These are the activations of a small network on made-up records, seen along a few directions, one row for each record.
After each row come some of the record's fields: N, Z, T, P, B.
Other fields move the rows too, some of them a lot.
(in the rows, 500 means zero)
Random noise pushes rows far along 8 fixed directions. That doesn't count. These rows show it; they differ only by the noise:
[641 397 419 465 333 410 566 596 484 331 406 533 495 521 588 560 548 551
 457 486 569 584]
[423 665 410 507 257 602 557 498 357 359 580 438 379 527 732 586 375 502
 421 555 280 454]
[385 439 486 698 378 507 455 745 634 307 438 403 408 331 397 442 531 530
 343 438 568 446]
[364 402 649 249 435 534 434 449 475 544 663 431 531 441 468 396 587 636
 591 513 392 403]
[227 540 602 451 465 573 565 342 528 379 705 486 553 416 617 460 461 553
 572 509 242 477]
[574 504 487 324 557 371 400 637 449 844 606 442 551 578 473 480 665 405
 391 459 650 511]
[660 468 367 529 182 358 490 691 436 358 312 450 396 543 657 580 528 486
 347 464 617 573]
[654 468 508 552 665 393 584 449 576 367 424 567 565 523 377 423 337 612
 516 530 613 610]
[347 411 438 262 698 542 393 437 297 851 412 651 657 503 288 415 877 302
 527 723 479 474]
[366 563 391 483 462 634 589 533 415 475 636 547 513 481 603 589 589 415
 440 565 325 474]

[258 325 720 531 487 317 309 531 733 791 671 355 731 358 490 342 663 450
 477 284 637 552] | {N: n1, Z: z1, T: t3, P: p2, B: b2}
[633 585 558 425 501 569 418 671 590 509 654 410 328 548 496 562 319 599
 433 393 538 378] | {N: n1, Z: z1, T: t2, P: p1, B: b1}
[391 541 326 713 605 653 604 493 565 448 580 596 574 422 604 678 533 378
 428 493 455 578] | {N: n1, Z: z1, T: t1, P: p2, B: b1}
[625 772 275 667 736 517 480 492 269 707 296 613 512 713 381 470 421 242
 303 744 534 544] | {N: n1, Z: z1, T: t4, P: p1, B: b2}
[265 413 224 377 265 802 472 546 239 595 442 629 479 398 616 641 861 314
 493 661 272 398] | {N: n2, Z: z2, T: t1, P: p1, B: b1}
[372 539 354 840 515 530 468 734 622 660 588 408 560 361 519 530 559 299
 286 311 634 566] | {N: n2, Z: z2, T: t1, P: p2, B: b2}
[596 250 550 470 343 513 558 635 651 262 587 445 565 379 563 501 556 712
 551 342 523 522] | {N: n2, Z: z2, T: t4, P: p2, B: b1}
[493 569 563 596 519 369 418 412 516 465 348 486 540 563 546 453 481 423
 458 489 549 580] | {N: n1, Z: z1, T: t4, P: p2, B: b2}
[251 677 409 732 570 485 404 546 451 655 327 484 407 440 413 421 531 252
 360 505 534 488] | {N: n2, Z: z2, T: t1, P: p1, B: b2}
[728 463 404 452 616 600 624 621 489 499 581 604 534 596 457 623 495 495
 466 575 527 480] | {N: n1, Z: z2, T: t2, P: p2, B: b1}
[757 481 629 531 585 181 475 420 494 438 362 486 541 651 449 345 329 607
 515 504 654 598] | {N: n1, Z: z1, T: t1, P: p1, B: b1}
[503 710 484 549 495 404 641 282 374 363 530 539 553 621 755 563 360 394
 509 569 309 609] | {N: n1, Z: z1, T: t4, P: p2, B: b1}
[339 404 403 872 510 505 497 678 798 419 530 523 603 287 578 625 583 326
 323 306 632 630] | {N: n1, Z: z1, T: t3, P: p2, B: b1}
[592 487 439 604 477 501 472 599 434 445 428 486 523 521 429 425 470 524
 394 600 490 484] | {N: n1, Z: z1, T: t4, P: p1, B: b1}
[811 534 289 584 514 538 577 566 537 419 434 579 436 623 609 724 375 441
 417 455 605 544] | {N: n2, Z: z2, T: t3, P: p2, B: b1}
[472 393 462 636 525 510 510 603 643 441 502 511 516 405 393 476 556 548
 469 420 618 540] | {N: n2, Z: z2, T: t1, P: p1, B: b2}
[417 459 488 610 485 541 588 583 533 266 411 528 468 360 420 460 613 501
 507 553 460 460] | {N: n1, Z: z1, T: t4, P: p2, B: b1}
[423 613 576 332 665 487 582 308 397 643 716 523 606 580 537 445 450 512
 574 586 329 510] | {N: n1, Z: z2, T: t4, P: p1, B: b1}
[399 499 596 562 637 367 524 550 653 595 655 466 561 461 415 441 610 468
 464 389 591 515] | {N: n1, Z: z2, T: t1, P: p1, B: b2}
[488 477 443 513 495 475 502 415 563 422 263 564 362 375 407 544 411 545
 585 477 623 573] | {N: n2, Z: z2, T: t3, P: p1, B: b1}
[293 316 529 207 308 685 391 433 349 490 272 630 441 403 450 534 838 427
 657 632 375 375] | {N: n1, Z: z1, T: t2, P: p2, B: b2}
[563 397 587 452 508 499 490 513 508 286 440 513 464 449 337 392 466 674
 543 550 503 448] | {N: n1, Z: z1, T: t4, P: p1, B: b1}
[724 553 558 395 411 482 384 537 567 563 489 363 323 533 476 533 237 658
 477 432 665 464] | {N: n2, Z: z2, T: t2, P: p2, B: b1}
[509 430 656 460 196 432 325 599 439 538 537 192 387 437 486 323 392 713
 459 460 529 358] | {N: n1, Z: z2, T: t1, P: p2, B: b1}
[415 478 542 546 595 388 503 479 560 439 387 534 510 464 404 423 608 433
 488 529 536 548] | {N: n2, Z: z2, T: t4, P: p1, B: b1}
[542 550 431 709 715 537 528 495 454 447 278 530 408 442 148 337 321 568
 478 686 583 470] | {N: n2, Z: z2, T: t1, P: p1, B: b1}
[343 451 682 471 498 572 521 433 650 263 538 467 452 317 379 374 454 760
 659 446 422 443] | {N: n1, Z: z1, T: t4, P: p1, B: b2}
[523 650 529 647 534 264 665 484 648 339 523 480 472 547 661 530 406 439
 443 382 517 634] | {N: n2, Z: z2, T: t4, P: p1, B: b1}
[562 357 527 317 392 579 608 661 541 624 839 454 557 431 587 629 618 640
 541 332 549 469] | {N: n1, Z: z1, T: t3, P: p2, B: b2}
[453 519 466 432 364 703 533 444 447 346 406 505 304 388 477 584 376 580
 591 572 386 424] | {N: n2, Z: z2, T: t2, P: p2, B: b1}
[611 589 511 465 338 409 386 474 474 457 380 448 361 638 625 525 325 462
 451 513 491 504] | {N: n2, Z: z2, T: t2, P: p1, B: b1}
[727 453 552 435 320 289 387 522 413 424 217 379 392 586 461 394 445 587
 485 546 658 519] | {N: n2, Z: z2, T: t4, P: p2, B: b1}
[798 508 468 376 601 447 551 691 503 666 744 454 457 603 540 593 469 587
 447 334 669 507] | {N: n1, Z: z1, T: t1, P: p1, B: b1}
[650 554 429 544 455 637 490 764 564 493 815 425 395 600 611 661 416 526
 342 409 496 374] | {N: n1, Z: z1, T: t3, P: p1, B: b1}
[526 500 560 226 441 423 594 310 361 426 502 559 498 630 596 537 590 553
 659 556 371 548] | {N: n2, Z: z2, T: t4, P: p1, B: b2}

Here are new rows. What are their fields?
[603 563 357 357 272 538 433 596 251 586 451 508 460 646 663 585 656 390
 418 554 435 451] | {N: n1, Z: z1, T: t4, P: p1, B: b2}
[438 408 439 446 447 635 514 654 443 477 586 513 437 464 446 542 744 475
 470 560 416 356] | {N: n2, Z: z2, T: t1, P: p1, B: b1}
[494 416 730 451 567 401 488 437 704 470 727 425 585 453 520 442 426 617
 579 338 525 457] | {N: n1, Z: z1, T: t3, P: p2, B: b1}
[404 681 485 457 612 660 734 201 498 165 575 725 456 609 694 701 302 477
 640 639 169 515] | {N: n1, Z: z2, T: t2, P: p1, B: b1}
[535 391 424 303 584 685 570 507 402 622 669 554 547 516 526 614 661 547
 610 529 448 469] | {N: n2, Z: z2, T: t1, P: p2, B: b1}
[580 445 443 462 674 482 477 406 457 818 607 509 712 531 489 457 473 466
 513 504 578 609] | {N: n2, Z: z2, T: t1, P: p2, B: b1}
[810 390 285 485 593 718 483 588 385 573 421 660 592 626 389 598 491 520
 456 656 593 454] | {N: n1, Z: z1, T: t3, P: p2, B: b2}
[463 543 539 422 377 617 356 538 364 608 451 404 403 527 388 445 449 514
 465 629 434 340] | {N: n1, Z: z2, T: t2, P: p2, B: b2}
[455 515 445 504 523 402 599 485 471 621 497 508 510 430 528 499 528 497
 524 469 551 611] | {N: n2, Z: z2, T: t1, P: p1, B: b1}
[621 552 465 681 773 592 389 668 638 647 556 460 524 537 302 515 319 450
 331 476 648 485] | {N: n1, Z: z2, T: t2, P: p2, B: b1}
[369 148 648 351 471 515 331 420 513 474 429 533 786 428 349 313 762 580
 630 555 457 463] | {N: n1, Z: z1, T: t4, P: p2, B: b2}
[317 570 388 849 493 514 454 551 536 556 381 534 553 416 569 544 524 253
 343 466 538 604] | {N: n1, Z: z1, T: t3, P: p2, B: b2}
[438 728 291 553 166 836 411 600 319 401 468 359 122 457 614 639 299 546
 366 581 330 254] | {N: n2, Z: z2, T: t1, P: p1, B: b1}
[344 569 409 625 469 476 650 336 510 299 437 623 572 447 726 554 512 410
 557 528 309 677] | {N: n2, Z: z2, T: t4, P: p1, B: b1}
[461 521 494 511 550 309 617 265 494 445 312 609 534 514 522 469 480 461
 615 515 533 670] | {N: n2, Z: z2, T: t1, P: p1, B: b2}
[525 514 631 242 489 302 450 261 415 772 555 497 607 619 620 483 520 476
 636 484 549 588] | {N: n1, Z: z1, T: t3, P: p2, B: b2}
[567 552 555 388 551 579 542 516 521 474 626 434 368 478 451 470 379 669
 547 456 485 434] | {N: n2, Z: z2, T: t4, P: p1, B: b1}
